A small network was shown many inputs. Here are its activations along a few directions, one row for each input.
In each table, some parts of the input vary, and every possible input appears once, in random order.
Descriptions start from the smaller parts, as in this example, which fits no table here: ring(5) and (point or (values(2) and line(4)) or line(9)).
Shared parts are said once, and a part with two or three values counts as separate values.

Other details of the inputs shift rows strongly along two fixed directions, in all tables alike. That doesn't count.

Table:
r1: [ -2  16 -33 -20 -50  25  -3  58   9 -18   0]
r2: [ 48 -12 -30 -10 -24  22   1  38  32  27  -7]
r3: [  4 -14 -22  -2 -16 -39  55  -9  -6  12 -49]
r4: [ 29 -27   9  17  -9  55 -22   2   2   2  -7]
r5: [-32  21  -4 -14  48 -71  17 -35 -12  14  15]
r6: [-14  23 -27 -23   0 -56  53  17  17  18  -5]
r7: [-65 -15  30 -26  -4  35  79  20  22   0   4]
r8: [ 11  26 -17  30 -28 -18 -69 -11 -34 -35  -5]
r9: [ -7   9 -14 -20 -41  42   2  48   7 -17  18]
r10: [ -6 -30  11 -14  33  -8  66 -15  14  40  -7]
r11: [ 24 -32  18  13 -10  71   3  10  19   3 -11]
r12: [-51  25   5  -8  23 -56  22 -34 -28 -16  11]
r13: [-43  37 -22 -10   5 -82  21 -15 -29 -14 -11]
r14: [-10  24 -17  -4  -1   3 -76   0 -33 -26  22]
r15: [ 22  15 -43 -22 -25  10 -25  52  18   9   8]
r16: [  8  -5 -10 -22  -9  49  -1  47  30  11  28]
r17: [ 0  2 14 -5  1 55 -9 36 47 14 29]
r18: [ 10 -11 -28 -23   2 -42  69   9  19  39 -33]
r19: [ 18  -5  18  39  15  15 -70 -37  -5   1 -10]
r20: [-15 -16   7   8  37 -48  20 -63 -35  10 -29]
r21: [ 17  -3   7  -9 -17  70  19  58  50   9  38]
r22: [ 30  -7   1   8  44  17 -73 -24  -4  22  10]
r23: [-48 -10  40  15   3   1  49 -31  -3 -13 -16]
r24: [ 11  28 -10   5  29  -5 -71  -4  -4   3  34]
r25: [ 44  12 -20  32 -13 -21 -58 -18 -16  -5 -18]
r26: [  2  -9   2   9 -31  51 -23  13 -10 -30  -3]
r27: [-24  29 -11 -12  37 -79  10 -31 -17  17  13]
r28: [  3  15  30  -8   2 -23 -90  24 -32 -41  17]
r29: [ 23  11 -14 -12 -20  36   5  50  40   6  30]
r30: [ 10  23 -26 -13  10 -16 -75   1 -18   7  27]
r31: [ -5 -19  21   8 -27  77   0  18   4 -26  -2]
r32: [  9  16 -31  13 -32 -16 -73  -6 -42 -33 -19]
r33: [ 50   4 -26  22 -40   9 -16  21  14  -3 -26]
r34: [-38   6   6 -20 -25   8  92  31  25  -9  10]
r35: [ 44 -12  -4  19 -35  41  11  20  28  -1 -12]
r36: [-39  -7  12 -26  43  -9  43  -9   7  22  13]
r37: [ 14  -4 -14  -6   3 -42  72   3  29  36 -20]
r38: [-32  15   4  13   0 -62  23 -47 -41 -19 -18]
r39: [ -1  -1   3   6  53 -58  23 -48  -4  30  -7]
r40: [-60  13   4 -16  34 -47   8 -36 -42 -12   7]
r41: [ 51 -10  -9   3  -9  40   5  27  45  20   8]
r42: [ 10   2   4  18 -39  42 -10  15   1 -34   2]
r43: [-28  -2  -9 -35  20 -26  49   1   7  20  13]
r44: [-55  23  10  -4  28 -51  22 -34 -28 -14  12]
r45: [ 11  -8  13  12 -59  78  28  45  26 -29   3]
r46: [ -8   2  -5 -19 -34  54   0  42  10 -19  22]
r47: [ 39   5   0  23  37   1 -72 -23  -1  19  19]
r48: [-24   5 -23 -31   4 -45  51  13   6  22   2]
r49: [-51 -30  35  -5 -15  37  79  -1  11  -8 -22]
r50: [-42 -14  32   9  -7   3  84 -16  -3 -15 -10]
r51: [ 41   4  -4  31   3  -1 -59 -30 -16  -8  -7]
r52: [-10 -18  25   1  38  -7  60 -19  36  42 -11]
r53: [-12 -14  -1   6  33 -56  13 -65 -38   6 -28]
r54: [ 18 -35  21  13 -15  72  -2  10  28   9 -15]
r55: [ 38 -27  17  22 -33  77  27  29  37   1  -5]
r56: [-66   7  18 -13  46 -30  14 -40 -35  -9   7]
r57: [-29  23  19  15  18  18 -75 -12 -11 -20  26]
r58: [ 57 -14 -11  -1 -26  52  24  46  58  23   6]
r59: [-53  24 -17 -18  12 -74   7 -26 -44 -10  -5]
r60: [ -6 -10  10 -18   3  62 -12  36  38  16  25]
r61: [-47  33  -2  -8  19 -69  20 -31 -33 -11   5]
r62: [  6  22   4   9  42  11 -76  -9   0   3  37]
r63: [ 42   2 -26   3  23 -12 -69 -16 -10  20   3]
r64: [-44  -2   5   0  14 -51  13 -57 -51 -22 -19]
r65: [ 36  -4 -15   6  29   0 -72 -20  -8  20   8]
r66: [ 35   4   0  37  13  -1 -71 -34 -20  -7  -4]
r67: [-35 -11   5  -5 -13 -21  53 -20 -25 -19 -19]
r68: [ 59 -29  29 -13  -9  18  -4  59  39  13  -4]
r69: [-11   8  14   1 -22  63   3  41  20 -20  32]
r70: [ -2  10  -6  -6  30   7 -80  -7 -16   7  37]
r71: [ 16  -1 -17 -24 -18  40  -1  47  28  10  25]
r72: [ -2  10  22  35   8  25 -64 -29 -29 -34   6]
r73: [ -2 -23   1   0   0 -19  55 -24  -7  11 -30]
r74: [-49  -2  31 -14   2  30  94  20  27  -7  13]
r75: [-16  18 -19 -19   6 -53  48   8  14  18   5]
r76: [ 40 -20 -12   4 -40  43   7  25  16   7 -16]
r77: [ 18   3 -26  -6   4 -56  56   0  21  33 -26]
r78: [-22  17   2   3  17  17 -83  -9 -37 -24  30]
r79: [ -6  -1  10  23   2  21 -78 -30 -47 -32   7]
r80: [ 17 -45  50 -13 -16 -10  87  30  22   0 -38]
r81: [ 24 -27  46  -6 -62  50  12  73  17 -41 -13]
r82: [ 20   3 -18  11 -79  41  26  56  21 -29 -18]
r83: [  3  11 -12  15 -21  -2 -71 -18 -45 -30  -3]
r84: [ -3  42 -24   9 -11 -26 -75   5 -27 -28  19]
r85: [ 17 -12  -4 -11  -4 -10  95  15  41  39 -13]
r86: [  5  -8   2  10  -7 -33  61 -24   2  12 -29]
r87: [-23 -19  16  -3  62 -39  14 -52  -3  42 -12]
r88: [ 45   3 -27   2  13 -15 -71 -14 -10  20   4]
r89: [ 32 -19  21  26  -9  65   3   9  28   1  -8]
r90: [ 40  -2 -20   3  25  -7 -71 -23 -10  18   6]
r91: [-35  14   8  14  10 -59  18 -52 -42 -23 -15]
r92: [ -2 -18  21   0  44  -9  69 -18  29  36  -6]
r93: [ 24   9  23 -16  21 -31 -86  26 -10 -10  22]
r94: [ -2 -21  -8  -4 -16 -30  72 -11   0  15 -39]
r95: [  7  14 -22  16 -25 -13 -75 -14 -45 -32 -10]
Description of these inputs: ring(5) and (point or (values(2) and line(9))).
- Changing only the ring(5) part turns r90 into r53. The same change can be made to r47. Which row results? => r55
- Changing only the ring(5) part turns r49 into r7. The same change can be made to r95. Which row results? => r59
- Which other rows does r15 become when the line(9) part takes its other values? List them by row number. => r16, r30, r36, r43, r48, r60, r70, r71
- Which other rows does r15 become when the ring(5) part takes its other values? List them by row number. => r1, r3, r18, r32
- Which other rows does r86 become when the values(2) part takes its other values? List them by row number. => r76
- Which other rows does r70 become when the ring(5) part takes its other values? List them by row number. => r4, r10, r78, r79
- Which other rows does r84 become when the line(9) part takes its other values? List them by row number. => r12, r13, r34, r44, r57, r61, r69, r74
